A small network was shown many inputs. Here are its activations along a few directions, one row for each input.
In each table, some parts of the input vary, and every possible input appears once, in random order.
A made-up example of a description, with smaller parts first: line(6) and (point or line(9) or (values(3) and ring(8))).
Shared parts are said once, and a part with two or three values counts as separate values.
In the rows, zero is written as 128.

Other details of the inputs shift rows strongly along two fixed directions, in all tables alike. That doesn't count.

Rows:
R1: [133 142 132 103 167 100  58 109 111 101 119 136]
R2: [109 120 112 114 112 139 146 124 163 139 130 108]
R3: [138 133 129 121 183  95  55 121  95 105 111 153]
R4: [115 125 109 120 147 151 135 128 168 156 143  94]
R5: [138 105 111 172  90  94 178 168  35 110 103 184]
R6: [154 129 139 123 177  90  53 127 102 107 125 149]
R7: [139 121 134 153 100 109 150 138  77  97 101 154]
R8: [118 120 133 127 112 151 160 120 178 136 133  99]
R9: [116 116 121 113 112 138 149 128 169 143 142 106]
R10: [143 120 139 117 177  94  57 124 127 111 122 151]
R11: [143 140 146  98 173  97  43 113 133 104 131 128]
R12: [131 151 151 123 126 157 124 106 164 151 134 125]
R13: [125 133 135 125 130 144 135 116 173 130 139  95]
R14: [108 127 120 134 110 159 171 120 150 135 127  98]
R15: [145 129 131 184  70 105 212 168   6  89 107 170]
R16: [124 130 123 128 122 167 139 127 160 173 146 133]
R17: [119 136 130 125  91 164 164 131 146 169 146 127]
R18: [108 129 109 124 103 151 175 137 147 147 145  95]
Description of these inputs: values(3) and (point or ring(5)).
Question: Changing only the values(3) part turns R5 into R2. The same change can be made to R16. Which row results?
Answer: R17
Question: Which other rows agree with R13 in the values(3) part? List them by row number.
Answer: R7, R8, R12, R14, R15

Rows:
R19: [153 129 145 106 195  91  15 113 123 114 117 163]
R20: [106 124 129  99 159 155 111  96 245 135 136  59]
R21: [159 167 163 166  98 127 148 135  24 110 114 181]
R22: [140 123 104 161 128  84 149 161  15  90 109 166]
R23: [106 123 131  96 151 157 111  96 246 132 140  60]
R24: [ 91 123 111  81 152 148 111 101 233 132 146  43]
R25: [156 133 160 116 198  86  14  98 124  86 103 159]
R26: [144 135 127 113 209  92  22 119 111 113 123 150]
R27: [110 102  94 159  83 168 219 154 148 180 141 122]
R28: [154 113 143 162  93  85 146 151  38  87  98 190]
R29: [151 116 141 157  80  73 159 151  41  69  97 167]
R30: [108 100  98 146  71 168 219 154 153 179 144 119]
R31: [138 116 110 151  97  92 155 166  37 120 119 175]
R32: [106 119 133  89 138 155 100  92 248 154 141  80]
R33: [ 92 106  89 147  84 153 240 150 145 137 133  72]
R34: [ 94 123 107  98 177 155 109 100 229 133 142  42]
R35: [138 115 119 155 106  80 162 160  28  69 103 149]
R36: [139 133 131 100 196  96  24 119 122 114 127 146]
R37: [114 172 153  94 146 196 105  82 221 170 153  80]
R38: [108 108 110 162  80 156 232 141 155 134 127  93]
R39: [154 182 183  97 173 130  24  87 122 107 127 147]
R40: [135 139 126  99 207  86  31 116 108  91 118 131]
R41: [151 113 126 148  91  87 139 159  44 117 114 192]
R42: [120 144 146  87 137 177  94  93 238 186 163  98]
R43: [ 90 110  79 139  83 161 232 155 138 155 144  87]
R44: [120 125 125 154  66 182 225 145 149 192 151 128]
R45: [ 99 107  83 146  92 163 220 159 144 180 146 107]
R46: [166 155 172 116 189 113  15 101 122 123 128 170]
R47: [106 102 112 158  67 162 235 143 156 156 127 113]
R48: [154 166 163 148  73 123 154 134  32 112 119 179]
R49: [163 135 154 160  89 110 145 152  37 125 121 200]
R50: [131 139 127  87 189  84  31 113 116  93 123 127]
Question: Describe the family of inputs behind these rows.
Answer: line(4) and (values(2) or ring(6))
Question: Changing only the line(4) part turns R19 into R41. The same change can be made to R45. Which row results?
Answer: R31
Question: Which other rows agree with R38 in the line(4) part? List them by row number.
Answer: R21, R22, R25, R26, R27, R34, R46
